B =
-26.321,133.288,40.669,96.920,-58.156,-236.485,-248.192,-32.316,220.358,-81.714,-170.247,-12.469,-132.570,-59.170
-62.189,14.152,-80.104,-21.778,32.158,75.645,-52.273,4.638,3.874,-96.478,-119.048,-23.960,55.124,-31.718
-166.341,-134.668,-72.913,136.059,-3.786,44.411,28.739,-161.365,-100.659,-264.273,134.259,-142.357,1.453,-37.028
-37.663,-25.679,46.261,151.199,-2.234,-103.426,212.420,-237.784,-16.083,-132.519,9.090,-239.629,-66.673,-115.844
-35.023,119.025,54.255,85.261,-37.095,-220.476,-250.067,-26.505,211.174,-60.041,-178.212,-24.919,-118.972,-67.578
38.572,9.075,-91.008,-89.641,-80.687,-23.891,4.372,-36.623,37.524,-65.504,23.855,-30.020,-39.577,-3.951
22.486,106.609,32.056,109.088,16.569,-190.245,-206.465,41.549,46.549,-133.377,-45.353,-26.735,-67.353,-45.453
-52.781,11.512,-25.565,-22.477,28.919,-69.257,92.222,-60.836,1.387,-27.420,-62.668,57.553,3.577,-33.465
-98.542,13.054,24.938,23.810,58.523,-0.715,-0.181,-18.149,-28.730,-70.029,-75.524,38.370,44.057,-68.767
-75.334,96.657,-88.284,-58.939,92.818,-60.431,-35.450,7.736,-2.207,-66.671,-19.503,-16.450,18.287,0.505
-76.871,79.999,-94.130,-47.642,85.343,-14.258,-48.136,9.863,-2.148,-85.114,-58.790,-25.670,42.062,-12.115
-0.739,-38.499,29.045,-43.815,-115.839,-16.008,46.935,-29.579,-12.112,69.487,56.763,-7.542,-88.767,-2.437
-0.238,-91.355,21.175,-15.557,-132.151,86.449,23.386,-27.415,-4.213,32.647,-34.230,-16.037,-44.587,-25.484
-31.029,78.036,69.528,75.772,27.677,-177.446,-245.049,1.251,140.048,-35.944,-145.999,-46.670,-80.644,-82.674
Rows and columns are counted from 1.
(1, 1): -26.321
(11, 14): -12.115
(7, 9): 46.549
(1, 4): 96.920
(12, 12): -7.542
(9, 4): 23.810
(4, 5): -2.234
(12, 3): 29.045
(11, 2): 79.999
(5, 1): -35.023
(12, 11): 56.763
(3, 3): -72.913
(13, 12): -16.037
(10, 10): -66.671
(2, 6): 75.645
(13, 8): -27.415
(4, 1): -37.663
(7, 10): -133.377
(10, 3): -88.284
(11, 7): -48.136
(10, 4): -58.939
(5, 10): -60.041
(12, 4): -43.815
(3, 5): -3.786
(2, 3): -80.104
(14, 12): -46.670
(13, 4): -15.557
(12, 7): 46.935
(10, 1): -75.334
(5, 8): -26.505
(13, 6): 86.449
(2, 11): -119.048
(8, 14): -33.465
(14, 8): 1.251
(14, 11): -145.999

x =
[[-17  -5  -3  11  19   0   2  31  -4 -11   3  -7]
 [  0  -6 -16   2 -19   5 -16   6  28  -3  11  20]
 [-14  17 -19  -7   7  -5  -5  23  23  27  12  18]
 [ 10  -4   6  -1  -7 -13 -11  -6   5  18 -17  10]
 [ 28 -17 -21  12   4 -20   6  21 -12  10   8   8]
 [  8   7  18  -6  -5   9 -12   1  -1 -19   3 -33]
 [  1  -6 -10  12  13  -9   3  -6   0 -18  11 -24]
 [  9 -11 -16   1 -14 -22  -9 -32  26  12   5   2]
 [-10 -18  11  -8 -30  -6   3   3   0  -6 -10  -5]
 [ -5  21   3  -9   4 -19   4  -5  -5   9 -22 -12]
 [ 11   6  11   3  11   9 -21  16   4   8  -4   4]
 [-10 -13  -6   4 -15  -3 -20   2  28  -2  -6  16]
 [  3   3  -6  -1   2   6   5   5  -1 -10  21 -16]
 [  6   0   8  -4  -7  12   6  -8 -10   0   1   6]]
Indices start at 1.
(1, 1) => -17
(8, 8) => -32
(8, 2) => -11
(5, 6) => -20
(5, 2) => -17
(2, 12) => 20
(9, 6) => -6
(13, 2) => 3
(11, 8) => 16
(11, 3) => 11
(4, 11) => -17
(8, 12) => 2
(13, 9) => -1
(4, 9) => 5
(13, 4) => -1
(2, 8) => 6
(12, 10) => -2
(12, 9) => 28
(5, 1) => 28
(7, 9) => 0
(11, 12) => 4
(7, 10) => -18
(1, 4) => 11
(14, 6) => 12
(1, 10) => -11
(7, 7) => 3
(2, 9) => 28
(10, 8) => -5
(1, 11) => 3
(3, 2) => 17
(9, 7) => 3
(12, 6) => -3
(3, 7) => -5
(3, 5) => 7
(2, 6) => 5

X =
 0.782   1.282   0.187   0.403  -0.527  -0.401   0.655   0.778   0.780  -0.278   1.029   1.156  -0.149  -0.905  -0.903   1.280
-1.235  -2.206  -0.093  -0.505   1.277   1.034  -0.993  -1.235  -1.235   0.790  -1.721  -1.963   0.539   2.006   2.006  -2.206
Rows and columns are counted from 1.
row 1 col 1 -> 0.782
row 1 col 10 -> -0.278
row 1 col 4 -> 0.403
row 2 col 9 -> -1.235
row 1 col 12 -> 1.156
row 2 col 12 -> -1.963
row 1 col 5 -> -0.527
row 1 col 15 -> -0.903
row 1 col 16 -> 1.280
row 2 col 13 -> 0.539
row 2 col 2 -> -2.206
row 1 col 2 -> 1.282
row 1 col 6 -> -0.401
row 2 col 1 -> -1.235
row 1 col 7 -> 0.655
row 2 col 3 -> -0.093
row 1 col 3 -> 0.187

A =
[[ -6   3   8   6   5  -6 -18]
 [ 21  -3   3  -9 -13  15  38]]
Indices start at 1.
row 1 col 1: -6
row 2 col 1: 21
row 1 col 3: 8
row 2 col 2: -3
row 1 col 4: 6
row 1 col 5: 5

m =
[[ -3  -2   1  -9   0  36]
 [  1  -2  -4 -29   0  -2]
 [  3  11   4   9  -4  10]
 [ -4  -4   1 -14   4  -6]
 [ -1   3   2   0   0  -3]
 [  2   6   8   8  -2 -30]]
Rows and columns are counted from 1.
row 1 col 1 => -3
row 4 col 2 => -4
row 3 col 4 => 9
row 5 col 2 => 3
row 6 col 2 => 6
row 3 col 6 => 10
row 4 col 1 => -4
row 3 col 1 => 3
row 2 col 4 => -29
row 5 col 4 => 0
row 1 col 4 => -9
row 2 col 2 => -2
row 5 col 1 => -1
row 2 col 5 => 0
row 2 col 1 => 1
row 5 col 3 => 2

M =
[[-15.029, -5.584, -1.348, -1.383, -10.299, 13.738, -10.305],
 [25.891, 9.758, 2.273, 2.354, 17.796, -24.214, 17.818],
 [4.123, 1.344, 0.055, 0.084, 2.709, -4.172, 2.731],
 [-21.765, -8.618, -2.449, -2.528, -15.158, 19.688, -15.182]]
Indices start at 1.
(1, 1)	-15.029
(1, 7)	-10.305
(1, 4)	-1.383
(4, 3)	-2.449
(4, 5)	-15.158
(3, 5)	2.709
(1, 5)	-10.299
(1, 2)	-5.584
(4, 7)	-15.182
(3, 3)	0.055
(2, 4)	2.354
(2, 3)	2.273
(2, 5)	17.796
(3, 1)	4.123
(4, 1)	-21.765
(2, 7)	17.818
